Each row below holds a small network's activations on one input, seen along a few directions.
In each table, some parts of the input vary, and every possible input appears once, in random order.
A made-up example of a description, with smaller parts first: ring(5) and (point or ring(11) or (values(3) and line(4))).
Shared parts are said once, and a part with two or three values counts as separate values.
In the rows, 128 means zero.

A family of inputs:
r1: [122 113 140 125 122 153 173 142 106 141 119 140 121 132]
r2: [145 171  98 166 118  50 128 135 142 112 134  85 148 156]
r3: [137 105 153 118 128 162 157 146 127 139 125 152 109 110]
r4: [111 150 129 117 137 134 160 129 101 128 128 111 138 161]
r5: [122 110 129 110 127 142  87 105 150 125 140 154 119 101]
r6: [119 112 120 108 135 129  78 100 145 122 144 132 138 123]
r7: [118 130 127 109 124 132  87  98 120 120 134 116 142 147]
r8: [139 101 151 123 132 168 126 143 132 144 119 165  98  86]
r9: [150 173  88 212 121  36 147 155 162 114 105  95 147 112]
r10: [138  93 136 121 131 168  98 126 145 128 130 154 102  90]
r11: [121 134 141 122 131 140 171 142  97 139 122 121 137 152]
r12: [115 144 124 105 131 124 124 116 108 125 137 110 137 165]
- What is each input in this table made of? => values(2) or ring(10)

A family of inputs:
r13: [138 108 125 136 126 126 106 131 153 130 145 150 119  92]
r14: [144 132 122 160 125 119 118 130 147 124 101 125 122 111]
r15: [118 121 140 109 128 141 160 139 105 140 146 133 128 143]
r16: [126 133 134 125 128 126 175 152 108 137 145 125 131 142]
r17: [110 112 137  96 131 155 142 128 111 136 157 144 128 129]
r18: [128  99 132 106 128 143  94 120 145 129 147 152 116 101]
r19: [131 118 133 119 130 151  89 110 139 122 108 137 115 113]
r20: [132 128 127 142 126 110 170 155 124 136 138 129 133 126]
r21: [120 116 138 104 135 163  95 105 129 126 115 137 121 122]
r22: [116 122 141 100 132 165 109 107 115 126 118 132 123 136]
r23: [113 127 138 108 132 161 135 117 107 130 115 129 127 141]
r24: [118  97 137  91 134 155  99 115 134 133 156 153 122 111]
r25: [119 135 141 119 129 147 154 128 102 135 107 121 129 150]
r26: [128 176  82 160 123  32 112 123 145 107 159  80 167 158]
r27: [143 141 127 157 125 115 141 136 133 127  98 120 123 130]
r28: [135 146 128 152 129 121 158 143 117 128  98 113 128 141]
r29: [113 106 140  88 131 159 114 117 120 132 159 146 123 124]
r30: [131 184  89 164 123  45 104 112 139 104 117  70 166 170]
r31: [127 145 135 135 129 132 168 141 106 132 105 114 132 150]
r32: [140 126 124 150 123 105 152 149 140 134 139 135 127 113]
r33: [142 125 128 145 127 134  99 120 145 123 103 134 116 110]
r34: [143 119 120 150 123 112 123 140 150 128 140 136 121 103]
- Changing only one part turns r26 into r30. The same change can be made to r15. Which row results? => r25
- What is each input in this table made of? => values(2) and (point or ring(10))
- Which other rows does r29 become when the ring(10) part takes its other values? List them by row number. => r13, r15, r16, r17, r18, r20, r24, r32, r34

A family of inputs:
r35: [152 158 117 150 105  87  78  92 133 115 127  91 139 178]
r36: [120  86 165  84 127 194 185 152  92 157 183 169 102 128]
r37: [170 132 100 197 123  68 117 162 194 120 132 137 109  65]
r38: [146 135 130 170 117  95 239 194 114 149 145 133 122 128]
r39: [ 86 129 144  64 150 187 115  95  90 122  94 114 139 163]
r40: [131  84 161 109 124 174 204 177 102 161 164 173 100 106]
r41: [109  81 126  73 146 166  44  96 161 123 170 173 115  73]
r42: [155  78 133 137 133 149  85 144 181 132 150 180  86  43]
r43: [159 157  93 144 124  61  50 110 166 103 175  93 130 146]
r44: [136 173  70 174 132  24  81 123 175 100 147  85 162 123]
r45: [163 132 123 202 105  95 146 145 159 132  83 136 118  96]
r46: [148 129 155 151 137 171 179 162 117 137  58 134 101 110]
r47: [143 181 130 131 131 123 123 114  99 115  97  71 127 207]
r48: [ 95 166 131  80 140 146 107  89  88 112  96  86 148 195]
r49: [111 175 104 148 127  53 202 153  97 129 160  84 175 186]
r50: [105 142 118 100 114 110  61  67 123 112 125 107 159 164]
r51: [ 84 145 129  64 127 112 153 116  78 129 189 104 165 197]
r52: [157 104 143 170 110 136 132 140 153 137  88 156 113  82]
r53: [124 158 107 170 123  66 225 177 106 134 150 103 157 155]
r54: [148  79 155 142 113 175 113 128 147 144 101 179  95  74]
r55: [140 105 167 123 139 209 159 149 111 144  71 156  83 102]
r56: [129 174  94 181 114  51 110 106 141 112 100  84 170 155]
r57: [ 96 104 132  84 124 152  70  74 125 122 123 136 151 132]
r58: [149 155  74 196 128  38 103 145 184 105 137 105 144  92]
r59: [144  80 136 111 136 169  65 120 172 128 169 176  89  64]
r60: [142 156  98 202 109  65 131 128 149 117  89 104 153 124]
r61: [154 157 135 183 132 131 194 167 123 132  52 115 106 125]
r62: [100 104 108  76 145 125  41  90 159 110 172 138 143 100]
r63: [ 95 108 161  61 151 226 118 101  92 135  92 149 111 135]
r64: [120 198 107 161 141  87 156 127 106 113  69  64 159 185]
r65: [130 107 170  98 141 229 140 125 101 140  90 152  84 124]
r66: [ 85  88 156  46 136 191 161 128  82 152 184 165 130 138]
r67: [133 160 127 117 118  89 168 140  90 132 189  90 143 208]
r68: [133 180 111 183 137 101 179 150 114 118  58  84 141 153]
r69: [104  82 149  81 125 192  72  79 128 135 121 172 123 105]
r70: [163 102 120 164 129 109 104 157 188 125 137 157 105  51]
r71: [138  80 158 117 116 195  94 103 137 140 120 175  97  95]
r72: [ 76 109 140  49 136 153 159 121  81 139 186 132 157 165]
r73: [139 108 149 138 122 135 224 189 108 154 150 151 118 114]
r74: [110 142  94  92 134  83  32  84 157 100 174 108 151 131]
- Changing only one part turns r59 into r65. The same change can be made to r58. Which row results? => r68
- Changing only one part turns r72 into r57. The same change can be made to r53. Which row results? => r60
- What is each input in this table made of? => line(4) and ring(10)
